A small network was shown many inputs. Here are its activations along a few directions, one row for each input.
Each table varies a few parts of the input and shows all the possible inputs, shuffled.
Descriptions start from the smaller parts, as in this example, which fits no table here: one of 3 separate values, together with either a single point or one of 11 places around a ring or (one of 4 places along a line, together with one of 8 places around a ring).
Shared parts are said once, and a part with two or three values counts as separate values.

Other details of the inputs shift rows strongly along two fixed directions, in all tables alike. That doesn't count.

A family of inputs:
r1: [-36  80 -23 -28 -34  42 -24  -8  35  45  -6 -51  36 -68  25]
r2: [ -5 -49  -1   6  32  94 -10  32  28  42  -5  48 -26  13 -31]
r3: [ 22 -15 -33  71 -45 -14  13 -15  -5 -59 -63  39  31  -2  43]
r4: [ 17 -25 -23  61 -44  -8  32 -13 -25 -27 -73  10  31   1  33]
r5: [-31  81   4 -33  -7 -10 -25 -25  24  24  19 -72  21 -53  16]
r6: [-46  73   9 -30  -2   2 -21  14  -1  28  14 -97  39 -30   7]
r7: [ -1 -66  46 -16  35  29  -1  32 -19  40  23  29 -33  18 -22]
r8: [  4 -45  25  -2  45  41  -3  13  10  15  19  38 -42  35 -41]
r9: [ -5 -52  39  -7  49  29 -31  37  11  22  42  42 -33   7 -11]
r10: [ 34 -13  -3  34 -27 -50  19 -56 -14 -48 -35  14 -11  -4  30]
r11: [-26  87 -16 -58 -23  -9 -14 -10  18  35  29 -59  22 -52   1]
r12: [ 28  -6 -23  36 -31 -55  19 -14 -20 -59 -19  29  16  12  18]
r13: [ 45 -19 -34  21 -43 -59  35 -43 -14 -48 -34  20 -10   4  31]
r14: [ 25  -5 -14  66  -2 -40  26 -48  -6 -68 -47   1   6  32   4]
r15: [  2 -50  22   2  57  50 -19  21  16  17  20  21 -50  33 -32]
r16: [  7 -67  25 -26  24  23   7  42 -21  47  27  34 -32  20 -29]
r17: [-33  83 -29 -42 -24 -16 -11  20  14   0  30 -45  48 -28   6]
r18: [-43  79   4 -48 -12  -6  -4  10  -9  36  16 -71  50 -26  -8]
r19: [  8 -43  17 -11  42  37   0  14   8  20  17  45 -38  40 -44]
r20: [ 35 -16  -8  44 -20 -46   7 -51 -10 -52 -38  -2 -18  -4  42]
r21: [-37  99 -25 -40  -7   9  -5   4  24  20  22 -66  37 -13 -32]
r22: [ -2 -45  32 -29  39  32 -23  44   5  30  46  58 -31  14 -22]
r23: [ 41 -12 -13  30 -34 -59  25 -58 -19 -48 -41  23  -6   2  28]
r24: [ 22 -10  -8  56 -13 -46   0 -19 -14 -71 -29   7   8  11  37]
r25: [  0 -66  18 -41  25  32   7  53 -15  55  36  29 -33  22 -25]
r26: [ 22  -6  -2  48 -20 -51  14 -24 -19 -69 -26  25  15  12  25]
r27: [  4 -46   1 -34  39  50   2  38  17  35  37  39 -43  37 -48]
r28: [-51  74  16 -33   2  -2 -16  10   2  37  18 -89  45 -34  -1]
Each input here is: one of 4 separate values, together with either a single point or one of 6 places along a line.
- Changing only the choice among 4 separate values turns r6 into r24. The same change can be made to r7. Which row results? => r26
- Start at r13 and move only the place on the line of 6, one step at a time. The first step leads to r11. Which rows follow, in order? => r23, r10, r5, r20
- Which other rows does r18 become when the choice among 4 separate values takes its other values? List them by row number. => r19, r22, r23

A family of inputs:
r29: [-61  66   6 -71   8  97 -47  44  41 101  42 -39  18 -60 -10]
r30: [  9 -28  16 -17  25 -12  16  12 -15  -5  22  24 -22  41 -31]
r31: [-44  62 -14 -38 -20  56 -21  22  24  66   9 -44  34 -56   9]
r32: [ 17  27 -24  18 -38 -47   3 -49   1 -40 -25 -15   9 -30  47]
r33: [-52  63 -14 -26   2  56 -15  40  20  45  10 -53  46 -24 -19]
r34: [  7  42 -27  26 -24 -44  28 -18 -17 -56 -26 -24  37  30  -9]
r35: [-26  32  28 -61  20  12 -39  13  19  47  59 -37 -21 -40   2]
r36: [  6 -74  12  18  35  70  -4  42   2  19  -5  61 -29  32 -26]
r37: [-36  64   3 -58  -7  15 -35   6  26  48  42 -41  16 -61  15]
r38: [ 16  28   2  14 -15 -75  10 -46 -17 -47 -10 -36   6  -3  27]
r39: [-39  61  16 -67   9 -17 -12  19  -7  43  51 -67  21 -18 -23]
r40: [ 22 -80  51 -17  46  -6  -9  15 -14  21  41  48 -59  19 -12]
r41: [ 23 -53  -7  52  16   3  19   2  -4 -37 -27  52 -12  52 -19]
r42: [ 17 -44  10 -15  -4   4  -8   2  -6  15  10  39 -29 -16  23]
r43: [ 16 -39   4   6  -2  25 -12  -2  14  18  -7  44 -25 -22  15]
r44: [-25  39 -21  -3  -5  12   6  23   4   6  -3 -32  37  10 -18]
r45: [ 17 -75  11  16  26  71 -16  11  21  32  -4  65 -52   2  -3]
r46: [  9 -66  10  15  52  52  -7  30  15   8  11  52 -43  50 -39]
r47: [ -7 -37  45 -53  48  14 -15  33 -12  44  58  15 -41  19 -38]
r48: [-33  62 -18 -11  -1  19  -5  19  11   6   1 -39  40   6 -19]
r49: [ 15  23  -4  10 -41 -70   9 -33 -25 -40 -17 -22  15 -21  44]
r50: [ 59 -67   7  63  -6 -90  40 -50 -46 -83 -36  47 -24  51   8]
r51: [-28  61 -22  21 -24  24  -7 -11  24  -4 -32 -37  50 -26  14]
r52: [  9  56 -53  83 -44 -35  27 -51  -1 -89 -82 -36  57   9  25]
r53: [ 64 -74  11  54 -18 -92  38 -44 -53 -75 -39  45 -25  37  34]
r54: [ 23 -91  20 -21  12  19  -6  23  -9  39  24  63 -52  -8  12]
r55: [ 16  54 -50  73 -71 -44  25 -65  -3 -67 -83 -20  56 -27  53]
r56: [ -8  38 -14 -12 -17  18 -22 -16  29  16  -5 -21   4 -46  23]
r57: [-10  34 -12 -19 -29  15 -16  -4  13  23  -8 -14  16 -46  26]
r58: [ -3 -68  48 -49  76  45 -11  49   8  51  71  53 -63  42 -64]
r59: [ 22 -91  39 -23  21  -1  -6  27 -20  33  35  50 -58   1   5]
r60: [  24   40  -19   33  -57 -121   39  -58  -44  -73  -42  -50   44   -6
   49]
r61: [ -1  53  -3   2 -35 -65  -1 -35  -9 -31  -4 -42  25 -35  37]
r62: [-42  78  -2 -40  18  19 -14  23  22  23  41 -53  31   0 -43]
r63: [ 13 -33  27 -11  35 -20  -3  -6 -11  -4  27  11 -40  27 -23]
r64: [-42  71   3 -67  11  -5   0  26   3  36  49 -63  28  -5 -35]
r65: [ -4  67 -29  19 -12 -34  14 -25   4 -50 -14 -48  34  21 -14]
r66: [ 40 -81  -3  38  11 -18  38  10 -29 -35 -16  57 -24  65 -26]
r67: [ 34 -51   8  22  26 -31  26 -17 -13 -43   0  39 -39  57 -24]
r68: [-36  59 -10 -54 -23  34 -26  19  24  65  19 -44  27 -66  16]
r69: [ 29 -78  -4  67  17  27  17   4  -4 -33 -41  69 -19  42 -11]
r70: [-15 -38  15  -4  38  93 -28  31  35  47  10  28 -29   1 -19]
r71: [ 24 -64  -6  54  -9  29  15  -2  -6 -21 -52  56  -8  23  14]
r72: [-17  51 -35  31 -48   1  14 -14   3 -16 -53 -40  61 -22  27]
- Changing only one part turns r65 into r66. The same change can be made to r63. Which row results? => r39
- What is each input in this table made of? => one of 4 places along a line, together with one of 11 places around a ring
- Which other rows does r29 become when the place on the line of 4 takes its other values? List them by row number. => r31, r45, r55

A family of inputs:
r73: [-38  78 -14 -45  24  49 -24  21  53  22  34 -35  17   1 -32]
r74: [ -8  54 -29  46 -22 -23   5 -16  -1 -59 -29 -38  43  -3   9]
r75: [ -2  44 -11  19 -54 -27  17 -26 -21 -25 -41 -24  45 -26  39]
r76: [-28  74 -10  -2  12  15 -10 -26  23  -4  -5 -63  20 -16 -18]
r77: [ 16  39 -13  36 -33 -34   1 -69  -2 -40 -48 -26   7 -21  35]
r78: [-20 -30   9 -44  52  81 -20  65  25  66  48  48 -20  31 -67]
r79: [ 32 -41  10  -8  32 -66  35  -5 -32 -36  37  35 -38  75 -41]
r80: [-19 -18  18 -14  51  57 -26  28  27  15  24  12 -25  14 -20]
r81: [-22  67  -6  -7 -23   5 -30   0   9   4   5 -41  25 -43  24]
r82: [-20  77 -17 -38 -25   3 -24 -42  36  30  13 -54   9 -71  21]
r83: [-12 -47   5 -14  26  53   5  49 -11  38   9   8 -10  27 -31]
r84: [-45  65 -10 -20 -21  10  -2  22   0  40  -5 -85  55 -28   8]
r85: [-15  48 -32 -40 -49  -3   5   5   0  38  -2 -45  32 -55  31]
r86: [ 53 -60 -21  52 -37 -35  12 -31  -9 -47 -30  63 -26 -12  44]
r87: [ 10 -61  22  39   2   8  20  10 -17  -2 -23  36  -5  18   7]
r88: [ 42 -77 -10  18 -16 -11   8  -7 -12  -1 -19  77 -23 -11  28]
r89: [-24 -57  41 -25  56  70 -33  61  13  79  38  33 -24   0 -29]
r90: [-16  88 -28 -11   4  16  -1 -26  37  -3  -1 -48  20  -1 -35]
r91: [ 39 -39  22 -32 -10 -92  16 -22 -31 -21  28  22 -42  -4  15]
r92: [-39  60  13 -48  10  40 -48   9  33  39  28 -38   4 -41  19]
r93: [  33  -28   10   28    9 -104   40  -34  -54  -80   -2    0  -10   56
   -5]
r94: [-15 -46  37 -48  41  73 -43  55   7  83  41  43 -32 -14 -16]
r95: [ -9 -39  28  11  33  41 -27  37  14  28  23  18 -25  -1  -9]
r96: [ 35 -47 -17  46   9  10  16   9   5 -42 -12  63 -24  51 -28]
r97: [ 31 -57  -5   9  -7  -1  -7 -23  16 -12  -6  57 -42 -14  40]
r98: [-10 -24   3 -18  19  53  13  40  11  29  19  42  -8  37 -49]
r99: [  8  48 -26  70 -40 -62  13 -60   2 -82 -65 -44  48  -6  55]
r100: [-13  48 -31  34 -23 -26  12 -15 -11 -43 -42 -32  62   1   5]
r101: [ 34 -70 -27  31  -6   8  42  16 -19 -18 -33  54 -14  66 -30]
r102: [ 45 -67 -11  47 -36 -25  33 -12 -45 -29 -60  38 -11  20  35]
r103: [ 24 -56  -6  65 -13 -16  44 -11 -31 -57 -53  44   6  41   2]
r104: [-37  82   4  -7   5  11 -23 -26  30  22   1 -81  25 -38   1]
r105: [-21  54 -15 -34 -45  -1   4  -5   8  28   4 -25  34 -62  31]
r106: [ -2 -24  54 -38  41 -45  -6  14 -23  18  60 -21 -25  19 -21]
r107: [ 13 -38  60 -61  34 -33 -16  16 -28  25  64   8 -49  10 -15]
- Changing only one part turns r85 into r102. The same change can be made to r86. Which row results? => r81
- What is each input in this table made of? => one of 5 places along a line, together with either a single point or one of 6 places along a line
- List by row number the other rows that have the place on the line of 5 in common with r76. => r74, r80, r83, r93, r100, r103
- Start at r90 and move only the place on the line of 6, one step at a time. The first step leads to r73. Which rows follow, in order? => r96, r78, r98, r101
